A small network was trained on made-up records. Each row is its average activation on records with the value named, seen along a few directions.
Related values have similar rows: they may be neighbours, one step apart, or belong to one group.
(in the rows, 500 means zero)
Strong random noise was added to every row along 8 fixed directions; ignore it. To show where, here is one row again and again, with new noise each time:
[677 524 573 506 368 233 490 495 678 274 571 436 407 208 402 597 405 568]
[444 359 749 574 515 596 638 347 410 561 685 364 491 477 447 393 397 499]
[603 490 452 391 516 475 434 406 539 192 641 376 464 430 230 508 539 502]
[445 484 522 553 541 509 584 381 407 538 527 425 591 616 489 483 596 460]
[481 504 506 465 356 722 325 546 509 610 588 517 451 453 495 287 479 590]
[432 473 109 444 412 561 352 668 638 549 410 675 534 584 507 565 708 628]
[329 225 380 529 516 657 590 463 567 500 705 471 455 521 339 499 528 673]
[451  65 637 653 587 285 956 617 636 683 534 729 480 457 676 850 270 559]
[482 467 534 591 309 444 473 506 627 564 582 446 416 288 523 449 458 656]
[644 641 579 546 390 369 479 593 504 673 457 629 476 447 758 446 412 509]


Field MES:
bega: [415 368 391 340 443 734 305 718 631 449 412 691 395 465 335 500 390 532]
voguz: [466 655 334 422 394 548 249 578 478 551 451 320 299 361 491 376 622 488]
tesus: [363 678 885 674 422 699 541 427 417 507 426 520 687 550 522 290 312 458]
fuv: [470 423 647 617 610 330 855 425 540 518 573 420 486 534 436 643 380 600]
bef: [564 467 504 410 490 326 422 530 553 571 228 535 510 342 638 731 613 337]
bur: [620 610 389 335 645 375 380 472 351 398 331 431 525 528 615 528 701 248]
gapop: [552 503 421 530 800 484 614 483 343 554 431 580 606 752 650 594 579 334]
pob: [609 374 513 356 476 575 351 515 493 539 420 435 462 412 489 549 521 296]
fesi: [445 520 412 521 675 466 622 439 422 509 644 352 357 519 633 443 506 477]
futol: [611 426 531 309 872 488 681 347 225 449 585 468 439 726 480 620 407 261]
A value of MES combines one of 5 hidden first parts with one of 2 second parts; all combinations occur once.
Q: Changing only the second part turns pob into bef. voguz has the same second part as pob; what does that change turn voguz into?
A: bega
Q: Changing only the second part turns fuv into futol. gapop has the same second part as fuv; what does that change turn gapop into?
A: bur

Field POSAP:
tevu: [535 478 673 562 427 374 588 342 467 602 464 286 545 457 610 540 645 264]
vudog: [322 419 725 666 378 560 678 330 506 755 380 249 641 508 486 511 563 414]
nokir: [533 521 404 392 677 639 416 414 366 392 805 452 254 463 490 328 383 536]
mobuz: [553 379 813 704 474 224 728 587 607 583 441 517 519 320 774 587 266 452]
nasam: [349 468 282 631 560 270 699 504 506 607 325 376 502 578 518 751 712 495]
nuv: [464 513 350 380 535 628 365 492 505 316 633 392 257 396 361 371 524 486]
zofik: [437 293 488 540 492 479 539 449 504 583 577 423 428 259 617 571 528 416]
kiz: [613 588 862 623 451 491 534 453 393 622 513 599 694 567 618 364 325 525]
lotu: [486 361 376 509 326 300 483 435 666 435 539 418 364 228 317 611 545 744]
tezi: [497 507 793 331 296 656 226 542 650 322 349 381 512 192 215 515 393 512]
The values of POSAP form a network in which each value has 3 neighbours.
Q: List every value one step from zofik, in the order listed.
A: nokir, mobuz, kiz
Q: List every value one step from nasam, in the order listed.
A: vudog, nuv, tezi
A value of POSAP combines one of 5 hidden first parts with one of 2 second parts; all combinations occur once.
Q: Changing only the second part turns zofik into mobuz. nokir has the same second part as zofik; what does that change turn nokir into?
A: nuv
Q: Changing only the second part turns lotu into vudog. kiz has the same second part as lotu; what does that change turn kiz into?
A: tevu
